Each row below holds a small network's activations on one input, seen along a few directions.
Each table varies a few parts of the input and shows all the possible inputs, shuffled.
A made-up example of a description, with smaller parts first: one of 2 separate values, together with either a single point or one of 11 places around a ring or (one of 4 places along a line, together with one of 8 places around a ring).
Shared parts are said once, and a part with two or three values counts as separate values.
(in the rows, 100 means zero)

Other details of the inputs shift rows strongly along three fixed directions, in all tables alike. That doesn't count.

Rows:
x1: [108,79,139,149,107,127,112,69,79,72,101,63,113]
x2: [130,121,129,122,137,130,95,46,94,80,116,75,110]
x3: [105,112,28,82,89,26,83,98,125,102,119,116,80]
x4: [116,79,83,161,143,98,51,89,119,70,90,79,43]
x5: [57,118,114,91,70,74,119,166,90,127,78,139,127]
x6: [84,106,126,93,93,125,99,142,89,96,91,142,116]
x7: [114,101,118,135,90,160,124,57,97,86,107,65,105]
x8: [135,77,129,103,105,133,103,45,75,72,103,58,96]
x9: [84,97,141,94,94,137,92,145,96,120,98,133,110]
x10: [86,122,139,86,83,103,110,42,80,99,105,77,103]
x11: [74,118,111,69,83,90,124,152,111,115,91,140,138]
x12: [83,111,149,154,112,121,92,63,84,72,100,72,92]
x13: [105,70,36,87,67,25,110,104,140,97,127,110,85]
x14: [87,98,89,40,49,121,138,146,82,163,78,111,121]
x15: [124,54,76,83,148,139,31,161,81,77,61,135,54]
x16: [88,139,110,86,66,60,122,59,111,137,136,91,124]
x17: [79,103,136,110,117,120,112,157,87,118,72,122,124]
x18: [81,79,99,116,91,150,123,151,80,127,73,109,117]
x19: [81,124,127,114,81,94,112,59,101,88,125,95,100]
x20: [85,135,109,56,74,56,138,59,108,115,90,84,138]
x21: [109,94,52,104,115,69,60,81,111,86,130,102,60]
x22: [86,137,111,91,76,55,147,72,129,115,118,100,127]
x23: [109,55,64,68,130,107,43,161,100,116,75,130,54]
x24: [109,85,154,78,140,175,85,132,67,103,66,112,114]
x25: [152,56,61,117,127,106,68,81,101,64,126,83,68]
x26: [103,100,56,130,130,51,88,105,132,69,84,87,73]
x27: [117,114,86,107,75,123,129,55,95,114,122,66,113]
x28: [110,115,30,75,107,26,94,104,135,100,118,105,95]
Description of these inputs: one of 4 places along a line, together with either one of 2 separate values or one of 5 places around a ring.
Question: The inputs of x22 and x17 match in every part but the place on the line of 4. If x9 is changed in the same way as x22 into x17, which row does it become?
Answer: x4
Question: Start at x5 and move only the place on the line of 4, one step at a time. The first step leads to x6. Which rows follow, in order?
Answer: x3, x15
Question: Which other rows agree with x24 in the place on the line of 4? List them by row number.
Answer: x8, x10, x14, x15, x20, x23
Question: Which other rows does x28 become when the place on the ring of 5 takes its other values? List them by row number.
Answer: x2, x3, x16, x21

Rows:
x29: [83,133,145,120,100,116,122,56,87,97,92,79,116]
x30: [105,127,80,97,82,55,104,46,110,95,134,79,100]
x31: [100,50,42,71,104,120,96,184,92,132,80,123,81]
x32: [100,125,78,84,92,63,112,44,113,104,110,78,90]
x33: [119,71,39,90,118,79,60,108,122,76,108,119,44]
x34: [94,94,181,81,94,182,96,140,43,126,93,120,140]
x35: [121,80,50,124,79,80,119,41,122,78,126,61,71]
x36: [149,77,109,147,155,147,47,51,84,48,118,67,66]
x37: [64,105,73,79,69,51,112,140,117,121,102,138,97]
x38: [47,133,120,65,55,66,147,122,97,157,85,113,138]
x39: [73,119,103,45,63,76,127,104,96,150,93,105,124]
x40: [130,80,112,170,149,147,45,52,91,42,93,61,49]
x41: [111,96,143,137,129,155,81,86,79,62,66,79,95]
x42: [67,159,137,104,69,65,156,45,102,114,113,74,143]
x43: [106,106,83,94,84,50,115,48,123,91,134,86,98]
x44: [111,81,78,134,112,68,86,67,127,67,109,82,59]
x45: [113,127,113,94,96,92,116,53,100,80,106,79,121]
x46: [117,109,85,87,84,51,117,51,116,95,102,74,100]
x47: [112,83,127,135,145,159,75,136,92,81,90,112,102]
x48: [100,114,175,89,121,187,103,106,55,100,91,100,135]
x49: [111,64,96,123,164,139,56,147,92,78,79,110,70]
x50: [97,119,128,118,91,81,127,59,104,89,91,72,118]
x51: [118,56,98,134,144,139,44,142,86,78,88,111,61]
x52: [104,87,129,133,138,158,61,135,71,73,96,113,94]
x53: [124,92,67,109,118,80,77,62,122,60,127,90,64]
x54: [82,112,122,64,69,121,117,133,93,145,92,123,133]
x55: [112,108,67,137,119,77,86,68,132,74,104,88,66]
x56: [96,87,37,77,60,74,133,139,121,142,107,112,107]
x57: [109,50,42,71,98,116,97,189,90,120,72,127,91]
x58: [117,76,40,83,119,75,72,148,126,110,106,129,76]
x59: [93,114,166,83,98,188,108,140,65,123,87,130,142]
x60: [105,123,77,99,76,58,102,37,110,99,127,80,91]
x61: [123,59,94,124,159,135,54,153,91,63,71,116,78]
x62: [126,105,71,111,95,60,102,41,136,95,120,72,80]
x63: [81,101,75,85,77,50,117,145,127,137,97,127,104]
x64: [70,95,85,82,86,88,85,180,86,131,89,150,102]
x65: [120,60,52,88,111,72,69,113,122,88,109,112,53]
x66: [86,114,120,55,79,111,118,137,79,127,80,128,137]
x67: [133,98,112,167,160,150,62,71,109,37,101,76,70]
x68: [100,83,93,56,105,103,95,164,87,121,85,136,122]
x69: [88,122,196,138,106,174,116,72,72,66,107,88,137]
x70: [98,104,182,96,99,191,90,102,46,108,89,98,131]
x71: [57,141,118,70,56,57,151,131,98,132,92,123,158]
x72: [123,72,56,88,129,80,73,99,114,96,96,92,56]
x73: [59,115,147,81,71,107,124,166,68,147,103,139,159]
x74: [80,115,146,104,95,111,128,93,90,118,89,88,122]
x75: [105,56,30,54,131,75,62,193,111,126,87,145,69]
x76: [84,111,91,115,74,54,115,53,125,92,110,81,88]
x77: [103,62,43,67,101,76,67,144,118,102,96,130,58]
x78: [71,93,74,80,78,43,115,147,120,122,113,135,107]
x79: [96,131,188,134,108,166,119,62,65,73,77,78,137]
x80: [90,144,133,75,51,71,150,32,96,116,100,70,144]
x81: [104,118,103,123,51,96,152,16,91,108,134,46,125]
x82: [102,113,70,131,97,55,101,50,139,88,105,73,75]
x83: [108,131,77,96,87,63,116,56,130,99,126,87,105]
Question: Describe the family of inputs behind these rows.
Answer: one of 5 separate values, together with either a single point or (one of 2 separate values, together with one of 5 places around a ring)
Question: The inputs of x71 and x52 match in every part but the choice among 5 separate values. If x41 is changed in the same way as x71 into x52, which row does it become?
Answer: x40
Question: Start at x80 and move only the place on the ring of 5, one step at a time. The first step leads to x66. Which rows follow, in order?
Answer: x45, x68, x46
Question: Which other rows does x63 become when the choice among 2 separate values takes its other values? List them by row number.
Answer: x62
Question: Which other rows does x61 become when the choice among 5 separate values takes its other values? List them by row number.
Answer: x47, x49, x73, x78
Question: Which other rows agree with x76 in the choice among 5 separate values? List them by row number.
Answer: x33, x35, x37, x43, x44, x53, x65, x69, x77, x78

Rows:
x84: [98,96,132,136,109,165,89,113,80,91,90,97,97]
x85: [108,64,121,100,109,155,85,131,70,95,81,105,102]
x86: [80,93,70,62,65,59,123,147,111,145,118,128,116]
x87: [126,112,132,156,124,144,103,43,98,54,109,60,105]
x88: [92,107,73,108,78,67,116,66,114,112,116,74,91]
x89: [127,74,58,129,144,89,41,103,130,55,111,105,45]
x90: [98,92,147,128,96,152,109,112,80,81,88,98,113]
x91: [74,104,92,92,72,93,116,135,97,136,98,121,109]
x92: [81,79,102,81,106,99,83,164,89,103,83,142,94]
x93: [111,72,9,94,97,48,73,112,128,113,104,99,49]
x94: [103,106,78,97,112,56,99,83,120,98,94,87,80]
x95: [71,122,90,60,77,51,123,148,105,140,104,140,135]
x96: [109,78,93,83,128,117,70,145,89,104,70,119,86]
x97: [111,85,80,107,121,74,77,83,108,71,101,87,64]
x98: [87,126,121,84,70,96,148,102,89,129,110,96,147]
x99: [118,86,125,97,120,161,95,129,72,102,90,101,119]
x100: [80,123,176,114,101,163,102,97,63,106,94,104,128]
x101: [107,78,67,81,137,98,63,164,99,101,89,131,85]
x102: [120,107,150,127,125,136,87,39,88,68,120,69,102]
x103: [113,85,64,121,103,76,92,78,123,84,122,92,79]
x104: [72,107,122,92,59,90,144,110,89,120,100,109,129]
x105: [82,106,97,65,81,80,98,130,92,143,98,122,102]
x106: [79,134,86,88,71,35,119,56,118,123,121,79,99]
x107: [114,106,92,126,108,96,115,67,106,85,112,83,101]
x108: [87,125,98,103,72,63,146,53,113,115,103,65,123]
x109: [113,98,91,110,100,95,110,64,108,99,90,68,96]
x110: [101,81,92,112,114,126,90,155,103,101,71,118,94]
x111: [95,85,19,96,93,29,107,117,139,113,92,108,72]
x112: [90,133,149,69,62,130,138,62,90,116,119,100,150]
x113: [109,128,107,94,95,70,112,52,101,100,114,78,114]
x114: [87,120,96,112,83,51,109,58,119,81,110,82,101]
x115: [90,87,83,106,121,112,62,153,99,101,88,131,73]
x116: [128,83,65,108,127,125,60,82,108,73,98,91,49]
x117: [108,120,120,100,80,104,120,18,100,72,109,66,103]
x118: [88,132,144,101,99,112,116,101,89,100,102,107,141]
x119: [99,85,115,77,101,108,85,126,77,103,85,118,99]
x120: [105,113,108,66,97,133,108,120,88,109,96,116,126]
x121: [125,82,75,100,121,86,62,82,110,85,113,98,72]
x122: [131,100,88,107,125,119,89,59,112,71,86,76,70]
x123: [102,78,122,98,130,139,67,152,84,95,99,138,94]
x124: [89,76,101,90,93,106,107,132,88,108,93,107,104]
x125: [120,107,127,145,140,127,81,66,105,55,85,74,77]
x126: [91,97,120,104,84,122,113,129,97,108,109,118,122]
x127: [72,128,128,84,81,81,133,112,96,128,86,117,133]
x128: [108,102,74,95,70,61,117,52,117,108,127,77,107]
Question: Describe the family of inputs behind these rows.
Answer: one of 5 separate values, together with either a single point or (one of 2 separate values, together with one of 4 places along a line)
Question: The inputs of x107 and x103 match in every part but the choice among 5 separate values. If x113 is changed in the same way as x107 into x103, which row does it become?
Answer: x121
Question: The inputs of x128 and x85 match in every part but the choice among 5 separate values. If x102 is changed in the same way as x128 into x85, which row does it become?
Answer: x97
Question: Which other rows does x114 become when the choice among 2 separate values takes its other values? List them by row number.
Answer: x90
Question: Which other rows does x89 become when the choice among 5 separate values takes its other values? List them by row number.
Answer: x114, x115, x118, x125
